Each row below holds a small network's activations on one record, seen along a few directions.
After each row come some of the record's fields: BODU, ZUBOR, REK, VARES.
Not every record has every field; a missing one is left out.
The largest differences between rows may come from other fields.
(in the rows, 500 means zero)
Strong random noise was added to every row along 3 fixed directions; ignore it. To show where, here is one row again and again, with new noise each time:
[350 506 552 341 861 410 318 588 647 381 334 278 634 443 393 664 485 555
 608 674]
[673 497 653 579 293 542 566 577 676 441 297 650 617 428 631 417 508 729
 479 374]
[729 460 632 562 329 642 626 528 419 297 379 697 544 542 665 409 597 655
 442 305]
[518 597 571 405 572 436 452 646 665 433 227 407 673 389 622 549 469 562
 615 638]
[658 505 604 497 431 582 570 564 464 321 337 593 579 506 654 463 565 605
 502 420]

[588 459 507 471 457 597 590 482 373 471 549 564 488 572 507 478 566 506
 482 414] => {BODU: zus, ZUBOR: zavin}
[418 562 379 454 573 467 507 489 391 567 573 372 462 563 469 493 457 294
 553 611] => {BODU: zus, ZUBOR: suve, REK: gato, VARES: gase}
[579 596 538 441 392 485 564 541 579 571 381 490 599 398 609 490 468 541
 538 556] => {BODU: gepit, ZUBOR: zavin, REK: gato, VARES: gase}
[592 257 575 624 474 562 569 470 428 415 617 598 495 642 390 478 570 673
 373 277] => {BODU: ligil, ZUBOR: faken, REK: vediv}
[204 535 532 536 657 410 240 459 840 712 543 396 403 350 176 556 394 562
 450 612] => {BODU: zus, ZUBOR: suve, REK: vediv, VARES: gase}
[616 733 461 456 364 462 569 695 626 562 211 430 681 321 800 496 414 448
 610 712] => {BODU: ligil, ZUBOR: faken, REK: gato, VARES: kefub}
[471 660 475 351 653 482 469 548 253 323 384 349 515 487 628 545 545 323
 604 690] => {BODU: ligil, ZUBOR: suve, REK: filat, VARES: gase}
[468 384 518 593 459 404 506 501 755 741 572 475 514 507 354 508 382 597
 456 471] => {BODU: gepit, ZUBOR: faken, REK: vediv}
[423 604 537 417 543 452 367 551 690 502 350 434 519 355 502 556 462 533
 490 616] => {BODU: gepit, ZUBOR: faken}
[476 428 594 452 616 501 443 476 634 463 433 484 574 510 380 564 504 653
 516 468] => {BODU: gepit, ZUBOR: zavin}
[466 557 573 487 515 481 416 516 683 481 321 491 581 419 502 522 489 668
 521 571] => {BODU: ligil, ZUBOR: zavin, REK: vediv}
[561 588 517 528 448 511 501 555 518 506 467 564 464 422 588 491 462 474
 511 532] => {BODU: ligil, ZUBOR: faken, REK: filat, VARES: gurun}
[449 437 569 566 485 589 461 448 579 499 581 603 388 483 369 454 527 576
 381 406] => {BODU: zus, ZUBOR: suve}
[463 578 598 507 518 631 465 410 382 349 528 636 348 427 519 489 520 482
 342 454] => {BODU: ligil, ZUBOR: suve, REK: filat, VARES: gurun}
[290 538 530 425 725 437 338 530 637 532 522 316 504 409 322 571 468 494
 499 658] => {BODU: zus, ZUBOR: suve, REK: gato, VARES: gase}
[547 769 368 371 433 443 543 609 407 511 319 467 546 413 814 460 437 268
 626 811] => {BODU: ligil, ZUBOR: zavin, REK: gato, VARES: gurun}
[599 606 539 449 520 565 496 534 409 356 346 490 495 497 595 489 524 519
 499 539] => {BODU: ligil, ZUBOR: faken, REK: vediv, VARES: gase}
[578 545 532 579 307 552 541 562 590 563 455 631 492 414 626 439 480 549
 425 410] => {BODU: zus, ZUBOR: faken, REK: vediv, VARES: gurun}
[532 578 465 516 334 462 590 531 446 549 495 597 456 439 691 447 490 428
 498 522] => {BODU: gepit, ZUBOR: zavin, REK: filat, VARES: gurun}
[563 478 466 568 431 519 553 537 483 572 536 533 575 561 546 468 525 444
 523 423] => {BODU: zus, ZUBOR: suve, REK: vediv, VARES: kefub}
[625 505 473 539 345 608 586 468 284 357 540 630 384 573 647 422 549 422
 408 425] => {BODU: ligil, ZUBOR: faken}
[385 448 582 524 596 549 402 397 579 422 522 505 402 482 310 495 523 619
 412 419] => {BODU: zus, ZUBOR: suve}
[445 487 545 489 574 474 414 551 691 503 437 464 539 439 405 547 453 585
 507 568] => {BODU: ligil, ZUBOR: faken}
[479 431 529 459 705 647 454 435 269 249 530 483 419 635 403 578 595 563
 424 393] => {BODU: ligil, ZUBOR: faken, REK: vediv, VARES: gase}
[440 526 592 481 540 395 407 582 737 599 391 436 607 346 408 574 456 655
 571 591] => {BODU: ligil, ZUBOR: zavin, REK: filat, VARES: gase}
[435 584 535 543 455 494 456 454 729 613 444 487 535 394 468 477 419 540
 474 504] => {BODU: zus, ZUBOR: suve, REK: gato, VARES: kefub}
[506 451 611 572 388 454 483 485 735 582 487 574 553 462 400 503 437 675
 380 385] => {BODU: ligil, ZUBOR: faken, REK: filat, VARES: gase}
[396 432 569 502 654 548 400 399 450 431 571 505 442 604 301 550 529 560
 392 410] => {BODU: ligil, ZUBOR: suve, REK: vediv, VARES: gase}
[496 396 535 512 616 497 517 414 523 475 577 496 562 570 405 533 551 585
 509 417] => {BODU: zus, ZUBOR: zavin, REK: gato, VARES: kefub}
[519 449 501 482 548 565 522 477 400 391 583 580 472 541 465 512 592 561
 444 405] => {BODU: gepit, ZUBOR: zavin, REK: gato}
[625 684 533 421 357 510 551 596 475 490 329 487 584 422 747 443 510 365
 552 588] => {BODU: zus, ZUBOR: suve}
[477 656 469 434 496 513 497 521 438 513 476 489 409 459 561 476 512 394
 519 643] => {BODU: zus, ZUBOR: zavin, REK: filat, VARES: gase}
[554 423 541 607 301 514 543 475 715 675 580 625 546 460 434 403 455 690
 451 351] => {BODU: zus, ZUBOR: zavin, REK: gato, VARES: gurun}
[589 391 545 624 328 472 581 512 595 568 517 642 544 516 423 417 552 700
 455 314] => {BODU: zus, ZUBOR: zavin, REK: filat, VARES: gase}
[338 617 469 442 582 595 425 447 317 408 570 526 328 452 508 532 497 345
 400 557] => {BODU: ligil, ZUBOR: suve, REK: filat, VARES: gurun}
[518 394 522 609 440 443 519 454 702 669 579 533 533 458 377 522 441 602
 443 404] => {BODU: gepit, ZUBOR: faken, REK: gato, VARES: kefub}
[549 541 578 512 416 460 450 509 632 558 464 506 584 398 522 457 443 551
 512 498] => {BODU: ligil, ZUBOR: suve, REK: gato, VARES: gurun}
[579 539 432 429 509 433 546 624 515 524 444 413 648 530 620 523 447 434
 622 587] => {BODU: ligil, ZUBOR: faken, REK: gato}
[772 494 571 548 257 672 685 555 318 296 400 716 535 544 717 405 602 563
 461 359] => {BODU: ligil, ZUBOR: faken}
[460 568 500 605 285 485 529 471 692 695 540 636 385 396 513 399 425 542
 429 501] => {BODU: zus, ZUBOR: zavin, REK: filat}
[531 453 518 574 440 513 560 527 485 568 543 550 536 579 458 481 474 515
 460 414] => {BODU: ligil, ZUBOR: suve, REK: vediv, VARES: gase}
[455 522 501 400 660 423 484 498 455 506 459 371 548 505 478 596 497 477
 627 565] => {BODU: gepit, ZUBOR: zavin, REK: filat, VARES: gase}
[481 514 493 449 655 512 423 551 504 449 465 433 522 471 460 575 482 523
 541 564] => {BODU: ligil, ZUBOR: faken, REK: vediv, VARES: gurun}
[367 574 403 461 657 499 439 486 408 467 556 347 459 478 490 542 476 340
 571 673] => {BODU: ligil, ZUBOR: suve, REK: gato, VARES: kefub}
[642 537 511 545 347 551 610 538 359 422 449 604 509 488 697 406 517 436
 513 470] => {BODU: ligil, ZUBOR: suve}
[538 301 547 558 517 472 433 459 506 489 602 501 528 623 370 523 520 629
 453 331] => {BODU: ligil, ZUBOR: faken, REK: vediv, VARES: gurun}
[356 443 555 459 649 439 365 484 657 568 593 418 523 504 306 606 441 590
 518 572] => {BODU: ligil, ZUBOR: zavin, REK: filat, VARES: gurun}

Which values does each new row have?
[437 307 456 542 606 639 492 294 229 360 809 601 256 663 300 492 612 520
 326 329] => {BODU: gepit, ZUBOR: zavin, REK: gato, VARES: gurun}
[446 473 496 468 510 449 439 516 659 555 462 429 556 481 424 552 426 529
 532 557] => {BODU: ligil, ZUBOR: faken}
[604 518 402 475 393 500 589 511 358 496 528 505 518 552 675 441 505 380
 520 435] => {BODU: zus, ZUBOR: faken, REK: gato, VARES: gurun}
[412 489 472 461 655 447 372 508 474 445 556 415 463 504 393 597 497 482
 541 541] => {BODU: ligil, ZUBOR: faken, REK: filat, VARES: gurun}
[496 396 431 602 449 550 543 336 456 567 731 628 366 623 370 450 540 465
 387 371] => {BODU: zus, ZUBOR: zavin, REK: gato, VARES: kefub}
[541 377 470 553 524 554 576 492 325 377 557 515 540 652 505 529 604 562
 532 404] => {BODU: ligil, ZUBOR: zavin, REK: vediv, VARES: kefub}
[576 389 561 706 188 528 579 388 706 635 584 731 425 448 364 346 475 781
 321 265] => {BODU: gepit, ZUBOR: zavin, REK: gato, VARES: gase}
[407 510 419 355 685 345 455 562 522 595 470 268 592 479 462 619 458 391
 688 697] => {BODU: gepit, ZUBOR: zavin}
[563 516 507 393 562 426 533 581 504 467 322 403 676 494 616 537 488 492
 680 587] => {BODU: ligil, ZUBOR: zavin}
[247 575 422 477 705 459 352 417 588 570 595 379 387 421 323 535 440 370
 458 678] => {BODU: zus, ZUBOR: suve, REK: gato, VARES: kefub}
[371 505 503 469 615 513 395 485 588 481 517 462 421 466 398 546 486 493
 457 543] => {BODU: zus, ZUBOR: faken}
[516 566 511 535 441 536 472 522 642 537 478 499 495 390 529 489 492 528
 452 513] => {BODU: zus, ZUBOR: faken, REK: gato, VARES: kefub}
[478 573 538 422 624 513 459 504 480 446 382 437 492 473 492 552 533 555
 524 586] => {BODU: gepit, ZUBOR: zavin, REK: vediv, VARES: gase}
[466 658 358 270 764 536 444 492 200 318 501 290 478 568 627 624 576 164
 582 711] => {BODU: zus, ZUBOR: faken, REK: gato, VARES: kefub}
[490 343 538 601 380 396 470 502 785 662 514 498 580 475 356 494 411 668
 506 394] => {BODU: ligil, ZUBOR: faken}
[639 513 304 397 589 450 667 569 132 410 551 379 567 699 682 503 521 193
 643 599] => {BODU: ligil, ZUBOR: faken, REK: gato, VARES: gase}
[528 478 577 575 357 479 521 468 664 543 415 601 502 417 538 436 472 683
 483 435] => {BODU: gepit, ZUBOR: zavin}
[510 517 461 457 490 450 548 597 499 472 415 455 575 505 607 503 528 448
 620 571] => {BODU: zus, ZUBOR: zavin}
[521 749 408 497 376 425 566 588 459 564 369 455 519 367 790 460 420 251
 606 730] => {BODU: ligil, ZUBOR: suve, REK: filat, VARES: kefub}
[570 389 457 538 518 533 561 477 361 403 614 537 466 566 493 475 534 490
 468 404] => {BODU: ligil, ZUBOR: faken, REK: gato}
[440 494 484 481 553 424 421 520 676 597 513 491 526 416 426 482 475 556
 493 562] => {BODU: zus, ZUBOR: zavin, REK: gato, VARES: gurun}
[460 596 502 509 512 534 483 507 509 460 467 506 506 411 541 508 480 435
 449 593] => {BODU: ligil, ZUBOR: suve, REK: gato, VARES: kefub}
[658 563 542 494 319 558 615 589 507 469 339 610 559 418 678 443 536 544
 530 505] => {BODU: gepit, ZUBOR: zavin}
